A small network was shown many inputs. Here are its activations along a few directions, one row for each input.
In each table, some parts of the input vary, and every possible input appears once, in random order.
A made-up example of a description, with smaller parts first: one of 3 separate values, together with either a single point or one of 9 places around a ring or (one of 5 places around a ring, together with one of 6 places along a line).
Shared parts are said once, and a part with two or three values counts as separate values.
In the rows, 128 means zero.

Other details of the inputs shift rows strongly along three fixed directions, in all tables alike. That doesn't count.
To show where, the next rows are all for the same input, with only those details redrawn:
[109 183 120 130 135 155  98 152 152 139 122 131 148]
[126 119 111 131 148  73 109  83 131 165 128 130 112]
[121 143 116 129 140 107 106 113 134 152 126 129 127]
[202  58 124 143 151 141  30 133 139 104  99  85 186]
[116 151 116 130 139 121  97 123 141 149 123 127 137]
[117 110  99 137 160  57 102  56 156 194 132 129 109]
[207  40 119 145 158 108  36 106 133 119 100  86 174]
[102 170 108 133 144 134  91 119 174 176 124 131 140]

A family of inputs:
r1: [176 159 161 111  89 133 152 140  80  96 148 104 110]
r2: [156  87 112 127 153  94 156  86 183 144 130 133  81]
r3: [153 149 162 120  91 141 161 153  73 103 132 105 122]
r4: [120 180 126 133 143 153 109 143 147 162 113 123 129]
r5: [158 114 150 120 102  96 157 122  49 116 134 104 111]
r6: [137 127 123 142 139 200  66 195 127  59 111 112 205]
r7: [157 118 151 110  91 139 202 142 101  85 149 123  97]
r8: [ 55 163 116 137 147 189 145 172 187 131 121 157 131]
r9: [117 109 104 133 152  30 130  52 122 181 132 140  88]
r10: [157 147 128 129 149 107 117 102 146 158 126 110 103]
r11: [149 114 142 117  95  87 150 122  53 102 143 110 124]
r12: [ 97 140 120 128 119 126 153 132  73  97 150 144 138]
r13: [184  98 148 115 107  66 170  92  54 114 144  97  87]
r14: [ 82 133 117 127 136 164 146 153 181 133 118 163 125]
r15: [ 99  96 110 131 140 116 155  69 200 196 137 171  98]
r16: [221  56 138 146 153 155  44 131 141 113  91  71 166]
r17: [ 54 184 143 127 120 187 105 185 168 154  98 176 174]
r18: [150 203 135 125 132 177  94 151 172 141 131 118 129]
r19: [ 81 156 121 119 128 150 164 140 191 151 124 176  96]
r20: [ 66 167 101 138 150 175  94 164 158 105 128 139 169]
r21: [130 133 125 139 154 110 122 107 137 161 118 114 102]
r22: [ 89 150  99 128 154  86 123  92 141 156 146 144 106]
r23: [105  99 143 125  97 140 200 157  82  80 143 129 117]
r24: [213  23 128 137 139 174  72 145 183  87 101 110 171]
r25: [ 95 143 151 117  81 180 192 185 110  81 139 149 138]
r26: [137 119 142 114  97 146 188 136 123 111 143 155 108]
r27: [114  75 121 127 116  59 164  93  49  88 154 124 118]
r28: [123 178 160 122  96 166 163 171  79 102 133 115 119]
r29: [ 64 125 138 131 124  89 150  95 130 188 122 185 128]
r30: [125 144 136 113  97 132 151 154  67  69 153 116 144]
- Describe the family of inputs behind these rows. => one of 2 separate values, together with either a single point or one of 5 places along a line or one of 9 places along a line
- Changing only the choice among 2 separate values turns r2 into r7. The same change can be made to r18. Which row results? => r1
- Which other rows does r22 become when the place on the line of 9 takes its other values? List them by row number. => r4, r6, r9, r10, r16, r18, r20, r21

A family of inputs:
r31: [125 114 102 141 154 167  95 128 210 134 132 139 155]
r32: [135  82 122 137 154  61 108  98  87 107 121 117 121]
r33: [148  98 104 148 153 119  76  68 173 171 148 120 145]
r34: [186 129 139 119 131 125 123 139 102  97 102  96 115]
r35: [185  96 138 126 123 120 131  95 110 143 137 103 104]
r36: [112 121 122 131 105 183 126 179 142  80 128 139 171]
r37: [ 75 136 101 128 138  61 153  33 135 193 158 156 109]
r38: [149 114  93 140 169 113  50 106 180 154 128 116 148]
r39: [138  60 139 128 125  69 136  77  67 112 148 119 120]
r40: [118 138 127 107 123  76 228 100 114 147 141 155  42]
r41: [117 126  91 137 155 113  72 108 151 150 121 136 153]
r42: [ 86 220 128 126 131 181 115 111 211 206 134 147 139]
r43: [ 91 243 125 113 122 155 126 164 164 162 119 156 114]
r44: [ 41 196 125 137 120 165 171 172 106 133 138 120 119]
r45: [121  85 144 132 135 140 112 129 165 140 110 146 132]
r46: [157  70 111 131 161 112 137  90 153 118 137 116 110]
r47: [148 102 144 148 149 156  74 113 154 166 114 129 164]
r48: [121 128 151 131 117 166 139 178  89 116 102  98 139]
r49: [157  81 146 120  88 144 139 176 105  80 108 130 152]
r50: [108 168 142 112  88 124 197 156 118 115 134 160  89]
r51: [159  99 150 122  95 123 127 131  87 118 128 118 158]
r52: [147 163 127 134 122 184 131 143 117 101 150 108 138]
r53: [113 108 141 123 115 166 135 175 115  70 131 133 149]
r54: [126 154 160 120 119 138 111 182 106 102  98 124 147]
r55: [162 120 148 113 102 114 123 169  78  84 100 115 150]
r56: [100 177 110 124 132  51 195 110  90 130 161 131  46]
- Describe the family of inputs behind these rows. => one of 2 separate values, together with either a single point or (one of 3 separate values, together with one of 4 places along a line)
- Changing only the choice among 2 separate values turns r36 into r49. The same change can be made to r46. Which row results? => r40
- Which other rows does r32 become when the place on the line of 4 takes its other values? List them by row number. => r38, r41, r56
- Which other rows does r42 become when the place on the line of 4 takes its other values? List them by row number. => r35, r47, r51
